Each row below holds a small network's activations on one input, seen along a few directions.
In each table, some parts of the input vary, and every possible input appears once, in random order.
A made-up example of a description, with smaller parts first: one of 5 places around a ring, together with either a single point or (one of 2 separate values, together with one of 4 places along a line) or one of 11 places along a line.
Shared parts are said once, and a part with two or three values counts as separate values.
In the rows, zero is written as 128.

Other details of the inputs shift rows strongly along two fixed directions, in all tables alike. That doesn't count.
To show where, the next rows are all for the same input, with only those details redrawn:
[ 40 106 117 152 119  77 119 154 141 116 182 151 135]
[ 76 122 128 142 123  94 125 153 133 121 159 125 133]
[162 129 175 112 124 181 188 145 157 136 100 114 119]
[152 175 138 124 134 102 110 154  90 130 113  41 134]
[ 66 118 124 145 122  88 122 154 134 120 166 132 134]

Rows:
R1: [164 183 110 136 144 100  67 118  66 132  92  48 145]
R2: [ 51  97  91 160 130  64  79 108 136 109 181 164 127]
R3: [183 130 136  95 140 159 146 111 123 126  91 124 118]
R4: [134  99 143 121 127 179 169 106 147 136 114 182 136]
R5: [152  90 143 111 126 168 157 121 155 133 120 189 114]
R6: [156 172 139 111 133 102 115 152  75 132 123  49 143]
R7: [172 126 131 113 139 163 143 104 135 136 117 122 135]
R8: [ 93  95 156 131 116 152 180 146 175 127 145 167 122]
R9: [ 82 131  90 151 128  82  74 112 114 131 147 121 147]
R10: [ 74 104  82 144 114  74  92 132 116 108 180 178 131]
R11: [147  94 146 122 124 171 148 121 170 131 113 182 105]
R12: [180 156 140 119 121 166 141 121 133 138  88 127 118]
R13: [174 180 102 131 149 100  66 113  85 129 110  35 139]
R14: [174 181 104 116 148  89  62 120  72 119  92  42 123]
R15: [ 54 103  85 147 125  79  93 110 120 131 174 168 154]
R16: [ 55 114  85 166 128  86  86 125 122 122 170 170 126]
R17: [180 142 135 116 135 173 150 116 111 144  98 127 120]
R18: [134  98 132 129 107 168 157 123 171 118 126 187 106]
R19: [114  91 125 127 132 131 142 101 147 122 147 174 124]
R20: [143 115 138 116 115 172 170 119 152 137 120 194 124]
Question: Describe the family of inputs behind these rows.
Answer: one of 2 separate values, together with either a single point or one of 9 places around a ring
Question: The inputs of R5 and R11 match in every part but the choice among 2 separate values. If R10 is changed in the same way as R5 into R11, which row does it become?
Answer: R18

Rows:
R21: [136  60 171 113 125 217 216 106 207 130 113 211 103]
R22: [130 137 129 130 128 128 123 138 118 127 117 129 116]
R23: [114 139 149 130 127 121 145 148 131 134 132 100 133]
R24: [132 136 130 128 122 126 121 140 124 129 118 128 122]
R25: [135 121 129 123 134 124 119 119 131 126 123 116 128]
R26: [135 128 133 118 136 121 126 136 120 120 126 124 117]
R27: [135 127 126 124 130 124 122 116 133 122 126 115 128]
R28: [131 129 125 123 133 130 123 117 119 137 123 124 142]
R29: [140 135 124 126 123 128 132 135 113 131 135 128 134]
R30: [143 129 126 124 128 122 127 138 127 121 136 120 120]
R31: [136 134 121 129 132 134 126 116 121 136 134 123 138]
R32: [138 127 133 117 129 119 123 137 125 122 127 122 123]
R33: [137 139 123 134 120 130 123 141 125 128 127 125 119]
R34: [ 10  89  86 164 107  65  98 143 150 108 199 209 129]
R35: [131 139 123 136 126 131 118 120 134 128 118 122 129]
R36: [132 135 121 123 130 130 127 114 122 134 127 123 141]
R37: [140 126 125 129 132 128 121 118 132 125 134 115 124]
R38: [135 138 123 141 128 134 117 121 132 131 125 121 126]
R39: [135 132 131 120 124 124 129 134 111 132 126 130 136]
R40: [128 133 125 138 135 131 118 120 125 130 113 124 124]
R41: [130 134 127 136 130 130 115 122 131 132 115 123 130]
R42: [132 133 130 121 131 126 132 132 106 130 125 131 130]
R43: [110 131 142 136 133 132 138 134 135 132 129  92 142]
R44: [129 129 123 125 139 131 127 115 114 136 122 125 136]
R45: [139 131 128 118 126 118 128 136 128 118 129 121 123]
R46: [135 137 126 121 121 124 133 132 114 128 128 128 136]
Question: The inputs of R34 and R35 match in every part but one. If R26 is changed in the same way as R34 into R35, which row does it become?
Answer: R21
Question: Describe the family of inputs behind these rows.
Answer: one of 2 separate values, together with either a single point or (one of 3 separate values, together with one of 4 places along a line)
Question: Which other rows does R27 become when the choice among 3 separate values takes its other values? List them by row number.
Answer: R35, R36
Question: Which other rows does R42 become when the place on the line of 4 takes its other values? List them by row number.
Answer: R29, R39, R46
Question: Which other rows does R42 become when the choice among 2 separate values takes its other values? List them by row number.
Answer: R44

Rows:
R47: [122 132 122 132 133 125 112 108 127 137 119 111 142]
R48: [130 143 122 137 117 121 117 141 125 125 122 118 123]
R49: [168 132  87 118 130 124  92  98  91 127 119 170 123]
R50: [122 138 124 140 137 126 110 111 129 131 117 113 135]
R51: [126 141 130 129 123 122 130 142 104 133 133 121 138]
R52: [126 134 127 126 130 121 124 138 110 133 126 119 138]
R53: [150 113 152 123 127 181 166 119 162 140 106 148 114]
R54: [ 40  59 116 155 112 132 154 120 196 113 183 228 119]
R55: [127 140 125 142 136 124 112 128 127 128 123 115 118]
R56: [150 114 153 105 122 175 173 120 158 133 110 151 128]
R57: [127 146 129 124 120 115 132 148 106 131 127 125 134]
R58: [122 142 128 139 130 123 114 135 119 127 114 121 122]
R59: [134 137 126 128 121 116 115 145 123 120 124 120 121]
R60: [159 107 160 113 125 167 169 133 163 125 113 151 102]
R61: [127 125 124 126 142 122 124 121 114 131 132 110 139]
R62: [124 128 122 131 137 124 116 115 121 132 123 110 130]
R63: [ 17  85  96 163 117  74 110 138 139 119 213 200 139]
R64: [129 138 118 138 124 124 113 117 135 128 125 110 136]
R65: [133 127 130 122 131 111 115 122 127 122 126 113 130]
R66: [127 132 127 129 133 123 130 125 108 131 139 111 139]
R67: [127 137 125 124 131 117 133 131 110 129 133 116 135]
R68: [123 133 124 138 142 125 114 118 124 125 121 112 123]
R69: [126 142 124 126 127 119 128 124 116 135 130 117 146]
R70: [130 143 126 127 126 117 130 141 113 132 135 120 130]
R71: [130 132 125 116 132 115 125 133 115 121 132 116 128]
R72: [133 138 126 119 127 115 122 143 118 124 134 120 123]
R73: [157 101 159 109 130 168 172 122 160 123 111 146 107]
R74: [138 134 124 131 127 117 112 139 131 120 132 114 116]
R75: [125 130 124 128 137 124 120 114 119 136 128 111 150]
R76: [134 141 120 140 123 122 114 134 132 125 130 113 119]
R77: [133 132 123 128 128 119 111 122 134 123 127 111 133]
R78: [125 137 126 130 129 126 125 118 113 137 135 113 149]
R79: [150 118 156 104 115 171 177 144 149 129 108 161 116]
R80: [130 132 125 129 136 122 122 131 117 134 134 114 134]
R81: [135 127 124 127 132 117 115 129 128 117 130 110 121]
R82: [134 132 133 121 124 109 119 145 117 119 123 122 117]
R83: [146 115 154 120 121 180 169 126 155 140  98 154 118]
Question: Describe the family of inputs behind these rows.
Answer: either a single point or (one of 4 places along a line, together with one of 9 places around a ring)
Question: Which other rows does R59 become when the place on the line of 4 takes its other values? List them by row number.
Answer: R74, R77, R81

Rows:
R84: [142 124 124 116 126 135 132 130 113 135 118 146 128]
R85: [137 125 129 125 137 139 132 112 122 140 123 136 137]
R86: [133 131 134 125 117 136 142 148 129 132 128 125 128]
R87: [140 129 127 123 128 139 131 127 113 131 117 147 132]
R88: [141 119 129 123 138 138 125 120 123 126 120 136 116]
R89: [152 123 123 130 127 135 123 124 132 125 127 137 116]
R90: [138 118 127 118 131 137 133 101 128 129 126 126 140]
R91: [166 180 105 121 151  75  55 114  47 134 112  27 154]
R92: [ 60  93  94 153 124  91  96 110 138 122 181 167 147]
R93: [126 132 139 126 117 133 137 144 133 131 115 125 124]
R94: [141 127 138 131 123 130 138 143 138 124 132 121 116]
R95: [144 123 122 131 131 143 121 119 133 124 124 132 115]
R96: [134 132 126 136 132 140 124 109 138 137 112 132 133]
R97: [140 130 122 135 130 143 129 112 133 139 126 132 137]
R98: [126 121 141 119 128 133 147 122 134 128 131 110 139]
R99: [134 121 129 129 131 140 121 104 138 132 114 126 136]
R100: [130 131 135 116 119 130 149 144 123 128 126 126 128]
R101: [138 129 124 125 121 137 123 125 127 133 109 142 122]
R102: [122 127 138 130 133 135 133 130 149 127 116 111 125]
R103: [138 125 125 132 132 140 117 116 139 123 110 132 112]
R104: [141 123 120 129 136 143 124 112 138 129 123 128 128]
R105: [136 135 126 132 123 141 122 122 128 128 108 143 127]
R106: [134 124 123 130 137 139 120 110 144 128 110 128 124]
R107: [127 139 136 136 123 143 143 137 132 137 131 120 128]
R108: [134 133 143 121 119 128 132 141 143 124 122 124 120]
R109: [138 132 140 111 122 125 144 140 133 121 133 125 124]
R110: [149 124 128 111 129 131 127 127 123 128 126 145 125]
R111: [126 126 137 120 135 132 145 128 138 123 127 112 129]
R112: [129 126 135 130 132 139 138 132 144 128 129 111 129]
R113: [129 127 141 117 124 132 145 150 118 134 124 129 129]
R114: [145 130 126 120 123 132 118 122 138 126 116 141 119]
R115: [ 79 114  96 150 117 102 103 129 126 120 163 174 137]
R116: [ 74  99 103 139 138  97 103 115 130 121 162 164 135]
R117: [132 127 137 133 127 138 136 138 139 123 129 115 116]
R118: [125 122 143 121 139 134 141 133 133 130 126 115 129]
R119: [137 128 145 112 126 127 140 146 128 127 132 128 124]
R120: [123 135 143 128 130 138 146 139 122 139 128 124 129]
R121: [150 123 124 121 129 130 131 120 127 120 125 138 116]
R122: [ 80 107  94 134 118  92 112 128 121 120 161 175 133]
R123: [137 123 146 123 131 126 140 145 128 125 129 125 117]
R124: [134 127 142 132 124 127 133 140 143 123 119 121 113]
R125: [ 77 113  97 141 120  95 111 125 121 115 161 176 138]
R126: [139 136 121 135 126 147 129 117 127 138 126 136 127]
R127: [141 123 123 123 133 137 129 115 127 120 122 133 116]
R128: [ 86  98 105 141 129  89 104 129 125 117 165 174 123]
R129: [131 137 136 132 119 140 141 145 129 128 127 125 132]
R130: [125 132 138 126 129 134 150 129 133 133 129 116 137]
R131: [155 203 115 134 135  76  65 150  58 126 100  24 142]
R132: [129 123 144 125 134 134 139 139 128 125 126 120 117]
R133: [ 66 105 114 143 125  90 119 137 137 109 169 150 122]
R134: [152 128 122 119 122 135 123 125 133 127 129 140 123]
R135: [121 134 141 136 128 137 138 130 143 136 118 115 134]
R136: [146 124 126 131 128 133 119 121 138 124 113 137 112]
R137: [120 140 140 137 124 140 138 134 137 136 119 120 124]
R138: [150 128 123 110 125 129 131 122 128 122 127 142 124]
R139: [145 128 118 124 119 140 128 129 123 133 122 141 127]
R140: [ 72 112 103 147 129  98 107 121 119 130 165 173 133]
R141: [138 129 124 125 132 137 136 107 127 134 124 133 138]
R142: [137 135 123 127 129 140 136 113 121 133 124 138 127]
R143: [138 122 122 119 138 137 131 107 132 124 121 129 129]
R144: [126 127 140 133 128 135 131 136 144 122 116 115 113]
R145: [140 132 138 120 119 131 137 144 139 125 135 124 123]
R146: [ 89 167  93 150 138  33  40 136  73 122 149  42 155]
R147: [129 123 140 129 126 139 140 127 139 133 133 109 139]
R148: [125 118 147 120 133 135 143 127 129 134 130 113 140]
R149: [127 133 143 123 126 136 144 147 119 130 123 130 133]
R150: [124 139 137 127 126 136 150 134 127 133 129 121 128]
R151: [128 133 137 135 127 140 143 133 138 138 131 115 137]
R152: [138 126 140 122 126 125 145 139 133 119 130 122 116]
R153: [128 137 138 123 121 134 148 142 124 124 125 127 132]
R154: [124 129 144 126 134 136 146 134 128 140 128 119 138]
R155: [132 138 126 137 128 144 124 114 132 137 113 137 122]
Question: Describe the family of inputs behind these rows.
Answer: one of 2 separate values, together with one of 4 places along a line, together with one of 9 places around a ring
Question: The inputs of R113 and R119 match in every part but the place on the ring of 9. If R122 is changed in the same way as R113 into R119, which row does it become?
Answer: R138
Question: Which other rows does R109 become when the choice among 2 separate values takes its other values? List them by row number.
Answer: R138
Question: Which other rows does R144 become when the place on the ring of 9 takes its other values? List them by row number.
Answer: R93, R102, R108, R124, R131, R135, R137, R146
Question: A walk changes only the place on the ring of 9. It starts at R100 and steps to R153. List the rest of the walk in order.
Answer: R150, R130, R98, R111, R133, R152, R109
